79	172	165	229	215
152	221	190	104	45
ans = 229, 45

7960	4464	2629	2284 ans = 7960, 2284

20	-31	10	40	7	1	-30 ans = 40, -31

145	30	218	126	25	20 ans = 218, 20

5283	2680	8131	2156 ans = 8131, 2156

97	88	93	76	41
49	35	1	46	49
83	34	78	55	49
ans = 97, 1

28	152	61	118	226	192	61
93	105	125	231	235	94	19
29	194	58	28	196	209	70
ans = 235, 19
---
[[0.19, -0.18, 1.27, 1.09, -0.94, -0.05, 4.45], [-0.11, -0.45, -0.45, 0.69, 0.31, -1.17, -0.99], [0.51, 0.05, 0.79, -0.49, 2.62, -1.08, -2.23]] value 0.69
[-4.77, -2.91, -4.80, -1.30, 1.28, -0.76, -4.97] value -1.30
[-3.39, -3.34, -4.31, -0.47, 0.12] value -4.31
[-3.89, -0.88, 2.74, 0.42, -1.62] value 2.74
[-3.20, 4.68, 0.21, -1.48, -2.09] value 0.21
[-1.35, 3.38, -4.15, -0.71, -3.72, 4.65, 1.65] value -0.71
---
0.02,0.11,-0.13,-0.16,-0.07,0.04 ⇒ -0.07

-0.4,0.1,0.9,-1.5,-1.3,1.1
-0.3,1.5,-0.6,0.4,-0.1,-1.7
-0.7,0.1,1.0,-1.5,-0.8,1.2
⇒ -1.3

6.255,12.679,18.056,-1.165,-7.983,-14.443
5.567,15.276,-12.422,-1.844,3.346,10.841
⇒ -7.983

-0.18,0.10,0.05,-0.06,0.07,0.14 ⇒ 0.07

-0.5,-0.7,0.2,-0.1,-0.6,-0.5
0.4,-1.5,1.5,0.5,0.1,0.6
0.0,-0.5,-1.7,-0.9,-1.8,-0.7
⇒ -0.6

-12.25,14.96,-0.51,-6.46,3.74,-14.53 ⇒ 3.74

0.183,-0.024,-0.077,-0.148,0.188,-0.051 ⇒ 0.188
---
[[ 5.30 -2.03  0.10  3.31 -1.19  0.12]
 [-0.84 -0.91  0.61  0.37 -0.54  0.32]
 [-0.84 -0.35  2.04 -0.48  0.04 -0.77]] Answer: -1.19

[[ 4.23 -0.52 -0.07 -4.05 -0.92]
 [-0.57  0.21  0.09 -3.00 -2.60]
 [ 0.37  1.52 -1.24 -3.85  1.26]] Answer: -4.05

[[-0.03 -2.27  3.84 -1.83 -1.84  1.71 -0.51]
 [-2.26  1.26 -3.91  2.83  1.76 -1.65  0.02]
 [-1.48 -3.45 -0.47 -3.33 -2.72 -0.92 -1.39]] Answer: 1.71

[[-2.79  0.49 -0.89 -0.51]
 [-3.86 -3.31 -0.47  1.08]
 [ 1.99  0.92 -0.98  0.32]] Answer: -0.89

[[ 0.17 -0.10  4.01  2.45 -0.31 -4.78  3.57]
 [ 0.99  0.80 -4.10  0.67 -3.85  3.02  0.07]
 [ 1.31 -1.07  0.00 -0.67 -2.87 -0.21  0.29]] Answer: -4.78

[[-1.15  0.59  4.52 -1.36]
 [-1.13  0.51  2.20 -2.14]
 [ 0.97  0.78  0.23  0.80]] Answer: 4.52
---
Q: [ 0.9  0.6  1.6 -0.1 -1.3 -1.4  1.5]
A: 1.6

Q:
[[ 0.472  0.496  0.598  1.369  0.160]
 [ 0.501  0.911  0.635  1.473  0.843]
 [ 0.135 -0.446 -2.354  0.387 -2.189]]
A: -2.354

Q: [ 1.146 -0.034  0.874  1.879 -1.447]
A: 0.874

Q:
[[ -54.40   74.14 -114.30  127.97   91.39  -42.84   34.11]
 [ -72.28   47.70 -125.60  122.31   90.55  -54.39   31.21]
 [ -31.79   71.86  -68.40  130.72   95.84  -19.80   45.42]]
A: -68.40

Q: [ -2.462  16.972   2.368 -10.879]
A: 2.368

Q: [138.359 -20.405 -22.546 -93.241]
A: -22.546

Q: [ 0.20  0.05 -0.17 -0.10  0.04  0.04  0.08]
A: -0.17
---
[-1.40 -1.07  2.34  5.07  4.58  0.47 -0.45] ==> 0.47
[-0.40 -0.92 -1.81  0.24  1.94 -4.35] ==> 1.94
[-0.50  0.22 -0.06 -4.18 -1.29 -0.94 -0.82] ==> -0.94
[-2.01  0.62 -1.35 -4.14  1.17] ==> -4.14
[4.30 3.66 1.77 3.16 3.70 4.36] ==> 3.70
[-3.74 -3.95  1.20  3.91] ==> 1.20
---
[[1.46, -1.33, 2.36, 0.95, 0.23, 0.69, -3.95],
 [0.95, -0.65, 0.14, 0.16, 0.53, 0.65, -0.03]] => 2.36, -3.95

[2.15, 0.45, 0.19, -5.10] => 2.15, -5.10

[2.01, -0.58, -5.10, -1.92] => 2.01, -5.10

[[0.32, 3.07, 1.33, 0.59, 0.58, 0.73],
 [-2.45, -0.10, -3.72, 0.15, -3.90, -0.17]] => 3.07, -3.90

[[-1.86, -1.03, 3.40, -2.83, 1.59],
 [-0.92, 2.07, 1.43, 1.50, 4.02]] => 4.02, -2.83

[-0.82, 4.13, 2.15, 0.16, -1.79] => 4.13, -1.79

[-0.01, 0.46, -1.37, 5.03, -4.64, 2.11, 1.13] => 5.03, -4.64
---
0.17  4.20  1.24  1.76  0.95: 4.20, 0.17

-3.27  -4.32  -2.63   3.92  -1.46
-3.64  -0.40   2.18   2.52   3.76
: 3.92, -4.32

-3.79  -1.63  -0.63  -2.71   5.18  -3.89   0.75: 5.18, -3.89

-1.56   0.26  -0.74  -1.96   4.07
-1.37   0.15  -0.91  -2.11   3.92
-1.83   0.54  -0.33  -1.44   4.16
: 4.16, -2.11

-1.56  -2.78  -3.28   2.64   5.27: 5.27, -3.28

-0.94  -2.29  -5.35  -2.28  -0.29   0.85
-0.66  -0.56   3.67   0.39   0.97  -0.07
: 3.67, -5.35

-5.25  -0.30   0.27  -1.09  -1.96: 0.27, -5.25

 3.58  -4.27   0.47  -1.63  -2.29: 3.58, -4.27

 0.12   4.00   2.00   1.38   3.67  -0.48: 4.00, -0.48

 0.63   3.76   1.13  -0.42   4.94: 4.94, -0.42
---
[-0.04  0.66  4.18  3.02 -2.74] ans = 4.18
[-1.13  1.11 -4.41  3.85] ans = -4.41
[-4.46 -3.77 -3.31  2.39  4.43] ans = -3.31
[-3.10 -1.16 -1.57 -4.38  1.30  1.90] ans = -1.57
[ 4.87 -5.16 -0.83 -0.13 -0.29  1.41 -2.01] ans = -0.83
[ 1.16  1.05  1.85  1.53 -4.13  3.59 -0.50] ans = 1.85
[-2.11 -4.76  1.11  0.19 -3.85 -5.28 -4.27] ans = 1.11
---
array([[ 2.10, -1.33, -2.42,  1.53, -2.05,  2.26],
       [-2.94, -0.03,  4.27, -0.31,  1.51, -1.43],
       [ 2.90, -1.90, -3.87,  2.54, -3.50,  3.65]]) ans = -3.50

array([[-0.84, -0.61,  3.06, -2.24, -2.57],
       [-1.46, -0.79,  3.68, -2.24, -4.63],
       [-1.46, -0.79,  3.68, -2.24, -4.63]]) ans = -2.24

array([[ 1.09, -2.06,  2.12,  0.81, -1.01, -4.81, -2.25],
       [ 0.63,  1.45, -1.39, -1.10, -0.66,  4.40,  1.47],
       [ 2.25, -0.02, -4.38,  2.17, -0.65, -0.51,  0.31]]) ans = -0.51

array([[-3.24, -0.37,  4.58,  0.19,  0.44,  0.87, -2.37],
       [-5.21, -1.65,  2.60,  0.09,  1.60,  1.58, -1.63],
       [-2.68,  0.22,  1.03, -0.16,  0.25,  0.91, -1.63]]) ans = 0.91

array([[-3.34, -1.95, -2.05, -4.16, -3.15, -4.16],
       [ 1.12, -3.13, -2.80,  0.05,  1.35,  0.05],
       [-0.14,  0.00, -1.10, -0.95,  0.34, -0.95]]) ans = 0.34

array([[-1.10,  0.56, -1.85,  2.80, -3.80,  2.59, -1.45],
       [ 1.82,  0.99,  1.24, -4.56,  1.92,  0.48, -1.10],
       [-0.39, -0.30, -0.92,  3.23, -0.24, -0.56, -0.54]]) ans = -0.56

array([[ 0.74, -2.56, -1.78,  1.41,  2.46, -3.00],
       [ 3.64, -3.59, -0.52,  4.14, -2.11, -3.56],
       [ 3.21,  0.28,  5.12,  0.12, -1.95, -0.16]]) ans = -1.95

array([[ 2.45,  2.73, -2.52, -1.32,  0.93],
       [ 4.08,  3.86, -4.32, -4.60,  4.87],
       [ 4.07,  2.97, -3.46,  2.14, -2.81]]) ans = 2.14
---
[[-836 -909 -204 -331  520]
 [-113 -128  -80 -425 -363]
 [-724 -639 -476 -272   14]] >> -80, 520

[760 196 155 137 434 839 145] >> 137, 839

[[ 471 -523  427   93  183   -8 -301]
 [ 420 -303  747   62  618  -55  422]
 [  90  235  206  721 -145  241 -209]] >> 62, 747

[ 14 144 116 238 181  76 184] >> 238, 238

[ 46  16  -7  27 -26] >> -7, 46

[80 82  8  7  6 13 90] >> 7, 90

[8212 7183 7971 8151 3186] >> 7971, 8212

[ 80 575  49 476 492 183 844] >> 476, 844
---
-1.6  -1.3   1.0  -1.6  -1.1  -1.0 >> 1.0

-1.778   0.662   0.179  -0.041   0.178  -1.134  -0.234
-0.684   1.367   0.236   1.169  -1.326  -1.748  -0.671
 0.689  -1.982   0.411  -1.155  -0.802  -0.250  -0.336
>> 0.179

 12.253  -15.797    9.648   12.712  -13.212    6.383   -1.233 >> 9.648

-1.845  -1.940   1.943  -1.998  -1.938   1.746   0.497
 1.547  -1.918   1.851  -0.075  -1.839  -1.030  -1.982
 1.863  -1.841   1.795   1.403  -1.902   1.829  -1.825
>> 1.943

 -67.4   141.8   -40.7  -120.2  -112.5    40.5  -220.7
 121.1    54.9  -173.9    86.0   -72.1   -71.1  -149.7
>> -40.7

-0.086  -0.124   0.157   0.000 >> 0.157

  94.1   -36.3   -23.7  -161.1 >> -23.7

  6.0  -13.3  -10.0  -97.2  118.8 >> -10.0
